A =
-45 45 49 -25 47 -25 -23 28 -51 21 21
-47 21 69 -28 50 -28 -12 48 -71 -7 30
31 15 -51 50 -31 53 -17 -52 40 25 -54
40 -64 -23 -42 -41 -43 58 30 30 -69 34
-26 63 26 24 32 16 -52 -8 -29 57 -27
-56 27 45 -22 47 -20 -26 35 -56 21 19
-50 25 50 -19 34 -24 -29 17 -44 30 9
Indices start at 0.
Find the entry directly above -20.
Answer: 16
Find the median of all entries.
Answer: 15
The entry in the top-left corner: -45
The entry in row 2 and column 0 -> 31
The entry at row 1, column 0: -47
The entry directly above the centre entry is 53
Find the entry just right of the smallest entry.
Answer: -7
The bottom-left entry: -50
Find the top entry of the column that holds the largest entry.
Answer: 49
The bottom-right entry -> 9
Find the entry directly above 15.
Answer: 21
Find the entry in the top-right corner.
Answer: 21
The bottom entry of the column that holds the largest entry: 50
The entry just left of the centre entry -> -41
Find the entry directly below the smallest entry.
Answer: 40
The entry directly below -27 is 19
Find the entry at row 0, column 1.
Answer: 45
Find the entry directly above 17.
Answer: 35
Find the entry directly above -50.
Answer: -56
The entry directly below 48 -> -52
The entry directly below the largest entry: -51
The entry directly above the smallest entry is -51
The entry directly below 32: 47
The entry directly below -69 is 57
The entry just right of -41: -43

Read these off the table that follows. Rows and columns are numbered from 0.
1) Which number is the entry at row 2, column 1?
2) Which number is the entry in row 0 and column 0?
3) Which number is the bottom-right entry?
4) Which number is the entry at row 1, column 0?
5) Which number is the entry in the bottom-left corner?
6) Which number is the entry in row 1 and column 1?
[[48 20 61 16 45 16 68 73]
 [25 80 49 65 63 62 12 32]
 [ 7 72 83 39 85 33 22 65]]
1) 72
2) 48
3) 65
4) 25
5) 7
6) 80

m = -15 -33 22 1 -36 -8 -22 65 -27
Find the 2nd entry from the left.
-33
The third-last entry: -22
The centre entry is -36
Find the entry just left of the smallest entry.
1
